[[-20 -16  65  36]
 [-44 -42 -60  -8]
 [-30  80  10  15]
 [-42 -78  15  41]
 [-38 -29  -5  22]
 [-34  29  35  53]
 [  1  46 -19 -57]
 [-62  53 -29  -1]
 [-33  83   2  28]
 [ 56  39 -29   2]
 [ -5 -11  50  12]]
The entry in the bottom-left corner is -5
Give the entry in the top-left corner.
-20
The entry directly below -30 is -42
Give the entry just left of 29.
-34
Give the 2nd entry on the main diagonal.
-42
The largest entry in the first row is 65
The last entry, reading row by row: 12
Give the second smallest entry.
-62
Give the top-right entry.
36
Give the entry just right of -60.
-8
Give the bottom entry of the column that holds the smallest entry.
-11
Give the largest entry in the first column.
56
The second entry on the diagonal from the top-right corner -> -60
The entry directly above the largest entry is 53
Give the entry just right of 10.
15
The third entry on the diagonal from the top-right corner is 80
Give the 2nd entry from the end, reading row by row.
50
Give the entry directly below the smallest entry.
-29
Give the largest entry in the last column.
53
The top entry of the column that holds the smallest entry: -16
The last entry in the row that holds the largest entry is 28
The fifth entry, reading row by row: -44

grid =
[[-40  27   5 -49  59  -1   7 -21 -72  56  37 -30 -10   5 -31 -53]
 [ 25  33 -46 -13 -53  49 -57  42  66  -8 -50   1   0 -57  -1   6]
 [-11   7 -18  25  54 -53 -72 -63 -18  34  14  45 -56  44   5 -15]
 [ 72  80 -76 -50 -30  -3 -44 -23  74  15 -11 -18  78 -54  28 -41]
 [ 64  67 -69  44  -9   9 -78 -44  52  25  32  18 -17   1  11 -51]
 [-23  24 -48  11  13  -5 -43 -56 -36  35  40 -11 -36   4 -10 -43]]
Counting starts at 0.
The entry just left of the largest entry is 72
The entry at row 0, column 1 -> 27
Read off the entry in the top-right corner.
A: -53
Read off the entry in row 1 and column 1.
A: 33
Read off the entry just right of 35.
A: 40
Read off the entry in row 2 and column 0.
A: -11
The entry in row 1 and column 2 is -46
The entry in the top-left corner is -40
The entry in the bottom-left corner -> -23
Read off the entry at row 2, column 2.
A: -18
The entry just right of -3 is -44
The entry in row 2 and column 1: 7
The entry in the bottom-right corner -> -43
The bottom entry of the column that holds the smallest entry is -43
The entry at row 1, column 0 is 25
Read off the entry directly below -15.
A: -41
Read off the entry just right of 54.
A: -53
The entry directly above 24 is 67
Read off the entry just right of 13.
A: -5
Read off the bottom entry of the column that holds the largest entry.
A: 24

x =
[[-30   2  12  -6 -62  81 -38  63]
 [ 23  26  -8  10 -24  55 -11  51]
 [  1  18  -2  -9 -52  54 -49  57]
 [ 39  17  20 -10 -64  40 -32  35]
 [  6  -4  18  46 -46  56 -77   8]
 [ 11  22  11  36 -34  66 -47  49]
 [ 27  17  11  23 -24  76  -1  62]
 [ 13  28   0  29 -38  65 -51  37]
 [ 11  14  10  23 -28  55 -12  38]
 [  9  21   9  20 -63  58 -55  63]
 [  7   4  19  11 -32  61 -28  29]
 [ 17  14  22  12 -16  50 -42  28]
 [ -9  25  12  10 -48  52 -48  42]]
Counting starts at 0.
Which number is the entry in row 0 and column 1?
A: 2
The bottom entry of the column that holds the smallest entry -> -48
Which number is the entry just right of the smallest entry?
A: 8
The entry at row 1, column 0 is 23
The entry in the bottom-left corner: -9
Which number is the entry in row 2 and column 0?
A: 1
The entry in the top-right corner is 63
Which number is the entry just right of the largest entry?
A: -38
Which number is the entry directly above -12?
A: -51
Which number is the entry just left of 81?
A: -62
Which number is the entry at row 1, column 2?
A: -8
The entry at row 1, column 1 -> 26
The entry directly below the smallest entry: -47
The entry in the bottom-right corner is 42
Which number is the entry just left of the smallest entry?
A: 56
Which number is the entry just left of -63?
A: 20
The entry directly below 46 -> 36
Which number is the entry directly below the largest entry?
A: 55
Which number is the entry just left of -46?
A: 46
The entry just right of -49 -> 57
Which number is the entry in row 2 and column 2?
A: -2
The entry directly below -62 is -24
Which number is the entry in row 0 and column 2?
A: 12
The entry directly above 56: 40
Which number is the top-left entry?
A: -30
The entry just right of 61: -28
Which number is the entry in row 2 and column 1?
A: 18
Which number is the top entry of the column that holds the largest entry?
A: 81

W =
[[ 0.08  0.10  0.09  0.18  0.09  0.18  0.15  0.01  0.10  0.02 -0.11  0.19]
 [-0.03  0.21  0.04  0.17  0.22  0.12  0.23 -0.05  0.15  0.03 -0.20  0.19]
 [ 0.00  0.07 -0.01  0.12  0.05  0.14  0.09  0.02  0.13  0.08  0.03  0.08]
 [ 0.12 -0.03  0.04 -0.02  0.00  0.00 -0.08  0.16  0.00  0.07  0.23 -0.02]
 [-0.05  0.21 -0.02  0.07  0.15  0.12  0.18 -0.12  0.13  0.10 -0.08  0.15]
 [-0.05  0.20 -0.08  0.04  0.13  0.10  0.14 -0.13  0.12  0.07 -0.06  0.14]
 [ 0.11  0.00  0.15 -0.07  0.05  0.01 -0.05  0.16 -0.01  0.00  0.11  0.03]
 [-0.03  0.18 -0.06  0.14  0.07  0.10  0.18 -0.08  0.22  0.17 -0.02
   0.10]]
The fourth entry in reading order: 0.18
The third smallest entry: -0.12
The first entry in reading order: 0.08
The minimum is -0.20
The second entry in reading order -> 0.10
The entry just right of the smallest entry is 0.19
Give the 2nd smallest entry.
-0.13
